These are the activations of a small neural network, seen along a few directions. Each row is one input.
In each table, some parts of the input vary, and every possible input appears once, in random order.
A made-up example of a description, with smaller parts first: line(6) and (point or line(11) or (values(3) and ring(5))).
Shared parts are said once, and a part with two or three values counts as separate values.

Other details of the inputs shift rows strongly along two fixed directions, in all tables alike. That doesn't count.

Rows:
r1: [ 13 -18 -10  13   7   3   9  12   2  -1   4  -1  -4]
r2: [ 18 -17   2   8   7   9  14  10   2  -2   8  -2 -10]
r3: [ -6  21  -3   7  10   2  -2 -22   7   4 -16   1  -4]
r4: [ -5  10  14   4   1  11  -6 -15   7 -10  -1  15 -13]
r5: [ 10 -10 -13   3   0   0   8   9  -2  15  14  -6   3]
r6: [ -6  15  -6  10   4  -5  -4 -26   7   3  -7   1  -6]
r7: [  4  -7  -2 -10   9  -5  15  15  -3   4   4 -12   9]
r8: [-12  21   0  -5  13   0  -2 -20   7   4  -9   8  -4]
r9: [  6 -18  -9  -2   8  -7   9   8  -6  10   4   1   4]
r10: [  1 -13  -5  -1  -1  -4  18  18  -6  -9  11   8   2]
r11: [  2 -13  -7  -9  -3 -13  17   7  -6   1  12  -2   8]
r12: [-17  20   0   3   2  -7   2 -24   4  -4  -1   2   3]
r13: [  5 -19 -10  -4   4  -8  10   4  -3  10   9   0   1]
r14: [ 10 -15  18 -13 -31  -2 -55  11  -2  -4 -21 -22  -5]
r15: [-10  16  16  -1  -7   5   2 -11   1 -18   0  14  -9]
r16: [  3  -9  -3 -13   3  -6  18  13  -7   1   4  -3  11]
r17: [-10  16  17   6  -3   9   0 -12   4 -15  -2   7  -8]
r18: [-17  26   3   0   8   0   3 -20   3  -4 -10   1   6]
r19: [  6 -16  -7  -7   9  -1  11  10  -3  11   0  -1   4]
r20: [ 11  -6 -11   0   5   8   9  15  -3  15   5  -8   4]
r21: [16 -9  2  8  2 16 13 16  4  5 16  1 -5]
r22: [-12  11   1   9   3   4  -9 -15   7  -8  -4  19  -7]
r23: [  1 -14  -4   6   2   0  16  18  -3  -7   9   0   3]
r24: [-18  25   1   6   7  -6   2 -22   1  -4  -7   4   6]
r25: [ -8  22  -2  17   1  12  -8 -11  11  -3   1  13  -4]
r26: [  9 -19  17  -5 -37  -6 -58   8  -6  -6 -20 -18  -3]
r27: [  2 -11  -5  -8   2 -13  17  11 -10   1   8  -1  11]
r28: [  7 -13  16  -6 -41   2 -60  14  -7  -1 -10 -16   1]
r29: [-15  29   3 -10   8  -6   5 -17   3  -6  -6   7   3]
r30: [ 11  -4 -10  -4   7   6   8  16  -1  16   7 -10   2]
Each input here is: line(5) and (values(2) or line(4)).
- Changing only the line(5) part turns r7 into r14. The same change can be made to r23. Which row results? => r1
- Change only the line(5) part in r17. List by row number the other rows that result. => r2, r4, r15, r21
- Change only the values(2) part in r15. List by row number the other rows that result. => r10
- Change only the line(4) part in r8. List by row number the other rows that result. => r9, r13, r19
